A small network was shown many inputs. Here are its activations along a few directions, one row for each input.
In each table, some parts of the input vary, and every possible input appears once, in random order.
A made-up example of a description, with smaller parts first: one of 3 separate values, together with either a single point or one of 9 places around a ring or (one of 4 places along a line, together with one of 8 places around a ring).
Shared parts are said once, and a part with two or three values counts as separate values.
In the rows, 128 means zero.

Other details of the inputs shift rows strongly along three fixed directions, in all tables alike. That doesn't count.

Table:
r1: [156 169 163 168 164 127 121 150 141 100 108 135]
r2: [133  74  96 123  90 117 167  70  83 123 153 124]
r3: [ 61 152 106  54 114 164 117 201 179 197 134 126]
r4: [163 176 161 126 145 119 119 166 186  80 128 101]
r5: [ 78 165 132  87 158 147 127 156 152 186 116 164]
r6: [135 111 111 131 123 130 143  82  68 175 143 163]
r7: [172 160 188 148 126  97 121 105 107 102 124 148]
r8: [ 57 114 122 151 162 136 156 107  88 201 124 179]
r9: [ 92  71 114 156 114 127 174  92  88 160 136 131]
r10: [107 119 101 143 156 126 115 134  89 166 118 168]
r11: [176 126 139 151 159 121 103 129 105 100 108 139]
r12: [192 134 107 157 143  92 112 125 123  98 136 125]
r13: [140 161 101 129 100  99  90  55 131 106 126  58]
r14: [160  92 122 122 107 140 123 142 135  90 125  91]
r15: [125 188 125 139 171 151  92 187 145 156 104 163]
r16: [ 97  85 117 153 124 105 182  72  78 194 146 152]
r17: [168  87  92 131 111 140 123 138 163  56 145  73]
r18: [195 144 154 140 144 110 114 125 109 128 113 137]
r19: [148 175 167 134 143 150 114 145  98 125  92 164]
r20: [129 100 128  99 111 108 141 136 166  73 151  77]
r21: [136 192 185 116 139 132 122 149 122 138 116 150]
r22: [192 144 125 128 140 122 109 143 165  84 135 103]
r23: [150 143 180 161 154 104 110 129 128  90 107 144]
r24: [191 158 149 144 129 124  90 153  88  83 105 138]
r25: [ 85  89  83  51 102 154 130 158 190 126 162  82]
r26: [158 117 122 139 122 122 110 152 111 111 114 120]
r27: [ 45 164 132 109 144 149 141 146 186 205 144 160]
r28: [173 114 138 104 101 115 133 140 156  73 126  83]
r29: [136  66 138 146  88 110 148 107 136  76 140  88]
r30: [ 82  82  71  84  89 172 148 163 206  87 153  65]
r31: [108  88  75 136 141  99 139  93  79 181 148 161]
r32: [168 179 199 146 165  87 103 133 141 102 109 151]
r33: [ 56 188 179 103 133 175 117 171 147 182 110 174]
r34: [ 73 103  54 160  97 120 125  12  78 168 133  91]
r35: [ 56 173 158  75 116 189 126 196 166 151 119 129]
r36: [154 103  97 141 126 111 152  99 137 106 145 115]
r37: [ 94  92  75  43  57 153 127 168 172 101 171  67]
r38: [116  65  92 147 128 120 154  88  93 120 131 132]
r39: [145 108 157 148 114  90 146  95 123 123 136 126]
r40: [138 145 139 124 131 160 112 138  97 140 114 152]
r41: [112 148 150 165 151 130 128 129 148 135 122 152]
r42: [121 113 129 165 145 130 151  98  71 178 103 174]
Each input here is: one of 2 separate values, together with either a single point or (one of 4 places along a line, together with one of 5 places along a line).
Question: The inputs of r10 and r31 match in every part but the choice among 2 separate values. If r41 is changed in the same way as r10 into r31, which row does it become?
Answer: r27

Table:
r43: [184 141 130 162 144 102 105 103 107  81 119 115]
r44: [ 97 127 124  95 120 150 142 171 191 122 143 115]
r45: [133 119 136 123 125 131 119 164 149  89 125 106]
r46: [177 159 159 166 137 118 122 111 116  94 112 131]
r47: [118 113 136 105 124 132 135 158 171 106 130 109]
r48: [116 128 111  93 116 158 121 164 154 110 130 109]
r49: [ 96 119 117 126 112 139 155  99 122 159 145 135]
r50: [162 116 113 117 122 120 120 150 156  93 131  99]
r51: [128 117 140 142 138 109 140 120  93 152 129 158]
r52: [123 120 131  93 112 133 120 161 158 107 141 113]
r53: [110 154 136 110 126 136 128 149 183 121 133 112]
r54: [ 82 136 114 125 138 128 125 116 128 176 129 152]
r55: [ 88 112 118 120 109 131 142 108 107 159 134 130]
r56: [ 85 127 128  86 121 144 127 184 178 129 131 115]
r57: [159  52  76 147  95 119 151  89  96  98 148  97]
r58: [180 160 141 151 153  95 104 112 118  96 113 129]
r59: [100 118 115 142 145 137 128 128 109 162 129 161]
r60: [128 118 125 150 136 132 129 117  90 144 120 161]
r61: [ 86 111 100 134 125 134 128 106 120 155 138 132]
r62: [118 129 112 103 130 149 117 165 159 109 133 110]
r63: [100 120 134 105 128 154 131 168 170 120 128 112]
r64: [125  99  98 128 124 123 145 111 106 167 144 141]
r65: [181 138 147 175 139 104 124 101 120  81 124 119]
r66: [123 101 129 139 123 120 146 114  86 143 129 149]
r67: [140 207 184 145 161 133  93 155 115 142  82 160]
r68: [ 93 128 129 145 144 134 136 106 119 167 122 144]
r69: [158 147 128 107 115 120 108 139 154 107 130  93]
r70: [118 120  94 139 132 117 133  97 117 166 132 132]
r71: [ 86 125 125 125 124 120 139 109 109 176 136 143]
r72: [132 123 132 159 138 136 151 114 102 145 126 160]
r73: [123 116 131 101 104 148 146 153 160 105 144 110]
r74: [131 111 136 147 122 115 145  83  94 139 127 135]
r75: [ 70 113 107 119 121 126 141 117 133 167 136 129]
r76: [132 130 114 137 134 108 131  88  96 150 137 140]
r77: [104 109  96 127 142 125 142 117 115 161 138 151]
r78: [106 123 145  88 118 143 136 166 170 127 136 114]
r79: [149 188 190 144 170 143 109 165 121 142  84 172]
r80: [132 115 122 144 119 114 129  86  87 136 131 140]
r81: [191 148 150 140 144 114 113 130  99  94 114 141]
r82: [118 107 115 145 142 114 135 113 106 150 132 160]
r83: [149 149 131 103 115 131 109 135 141  92 127 100]
r84: [109 128  97 137 125 142 130 103 104 175 124 136]
r85: [ 80 116 112 136 140 152 155 130 133 175 141 157]
r86: [179 130 156 162 140  89 122 100 121  85 115 117]
r87: [154 182 176 132 158 133 100 160 112 137  99 174]
r88: [125 145 117  91 106 148 114 147 157 129 128  97]
r89: [104 121 121 112 111 135 119 146 159 103 132  89]
r90: [167 185 161 131 159 137 103 160 114 152  97 165]
r91: [124 132 122  86 121 138 122 163 158 116 141 112]
r92: [ 94 131 124 131 127 128 153 100 124 176 146 148]
r93: [106 137 128  88 106 134 113 147 166 118 141 102]
r94: [ 97 124 112 138 123 137 127 102 102 159 126 145]
r95: [143 204 189 145 165 138 101 146 124 145  82 160]
r96: [193 142 137 161 154 114 107 136 113 102 110 132]
r97: [187  60 118 129  83  98 155 112 148  28 168  66]
r98: [177  21 105 162  89  89 173  57  77  66 156  97]
r99: [167 128 153 155 134 116 121 136 100  94 108 134]
r100: [109 148 153  93 118 136 122 150 171 125 129 105]
r101: [ 83 127  93 116 122 150 133 110 116 167 133 133]
r102: [154 123 107 123 113 128 109 133 156  86 131  76]
Question: What is each input in this table made of?
Answer: one of 2 separate values, together with one of 5 places around a ring, together with one of 6 places along a line
Question: The inputs of r72 and r46 match in every part but the choice among 2 separate values. If r45 is changed in the same way as r72 into r46, which row does it become?
Answer: r89
Question: The inputs of r65 and r85 match in every part but the choice among 2 separate values. If r55 is changed in the same way as r65 into r85, which row does it become?
Answer: r66
Question: Which other rows does r90 become when the place on the line of 6 takes its other values? List them by row number.
Answer: r66, r73, r81, r87, r98
Question: Which other rows does r90 become when the place on the ring of 5 takes its other values? List them by row number.
Answer: r50, r57, r64, r96
Question: Which other rows does r76 become when the place on the line of 6 takes its other values? List them by row number.
Answer: r69, r71, r92, r93, r100
Question: Which other rows does r96 become when the choice among 2 separate values takes its other values? List them by row number.
Answer: r102
Question: Which other rows does r74 become when the choice among 2 separate values takes its other values? List them by row number.
Answer: r98

Table:
r103: [160 136 167 180 151 116 141 105  74 144 123 177]
r104: [156 187 192 144 155 126 112 154 147 109  85 145]
r105: [ 78  44  51 127 103 122 170  49 117 153 178 110]
r106: [127  38  76 150  94 120 150  78  71 117 155 125]
r107: [189 110 130 188 174  80 140  81  73 127 127 179]
r108: [202 140 126 151 127 111 110 133 140  56 115  95]
r109: [ 50 132 137 121 136 161 145 146 145 203 124 171]
r110: [120 104 108 101 100 142 115 121 130 110 134  96]
r111: [ 59 141  88 107 133 164 129 129 146 212 133 142]
r112: [165 201 171 122 142 122  75 152 120 119  94 140]
r113: [107 109  76 102  88 130 127 121 162 125 152  80]
r114: [150 105 107  99 121 136 122 170 150  99 131  95]
r115: [ 97 117  83  86  96 142 120 134 150 138 143  83]
r116: [142 128 148 155 142 111 122 139 135  94 129 125]
r117: [109 187 160  98 136 159 117 176 143 137 103 148]
r118: [131 136 114 102 112 117 116 124 173  94 147  90]
r119: [145 127 145 109  90 118 131 124 150  87 145  82]
r120: [ 87 170 166 102 136 154 117 156 175 158 107 131]
r121: [108 148 138  99 146 154 112 179 127 167 110 165]
r122: [ 87 174 155 104 140 167 118 179 133 171 115 173]
r123: [184 142 173 130 116 118 119 126 140  67 126  92]
r124: [ 92 141 140 105 143 149 140 161 113 184 120 179]
r125: [ 62  95 107  95 124 140 151 162 170 149 150 117]
r126: [144 177 169 123 141 134 108 137 113 129 105 147]
r127: [155 112 104 130 110 133 117 150 158  83 140  95]
r128: [ 85 102 103 106  95 115 137 117 163 112 156  77]
r129: [181 118 129 199 167  90 132  74  73 122 131 177]
r130: [143 128 132 100  87 118 120 128 137  80 137  88]
r131: [133 194 185 138 148 115 107 133 138 150  95 152]
r132: [ 94 132 127 165 158 116 148  99  98 170 123 164]
r133: [141 113 106 110 114 146 113 162 149  94 134  93]
r134: [ 64 104  68 128 135 154 155 101  89 215 133 156]
r135: [162 111 111 173 148  98 143  72  95 111 133 145]
r136: [175  90 112 165 119 104 133  78  64  91 122 129]
r137: [ 86  99 114 145 122 137 177  84  88 182 144 156]
r138: [123  99 142 103 112 131 142 163 175 101 129 105]
r139: [175 128 121 118 120 126 101 133 138  76 122  76]
r140: [125 190 175 145 172 121 103 139 136 145 103 147]
r141: [175 113 113 185 162  98 138  97  72 157 121 175]
r142: [156  98 146 109 107 126 147 154 150  82 144  99]
Question: What is each input in this table made of?
Answer: one of 5 places along a line, together with one of 8 places around a ring
Question: The inputs of r127 and r103 match in every part but the place on the ring of 8. If r108 is changed in the same way as r127 into r103, which row does it become?
Answer: r137
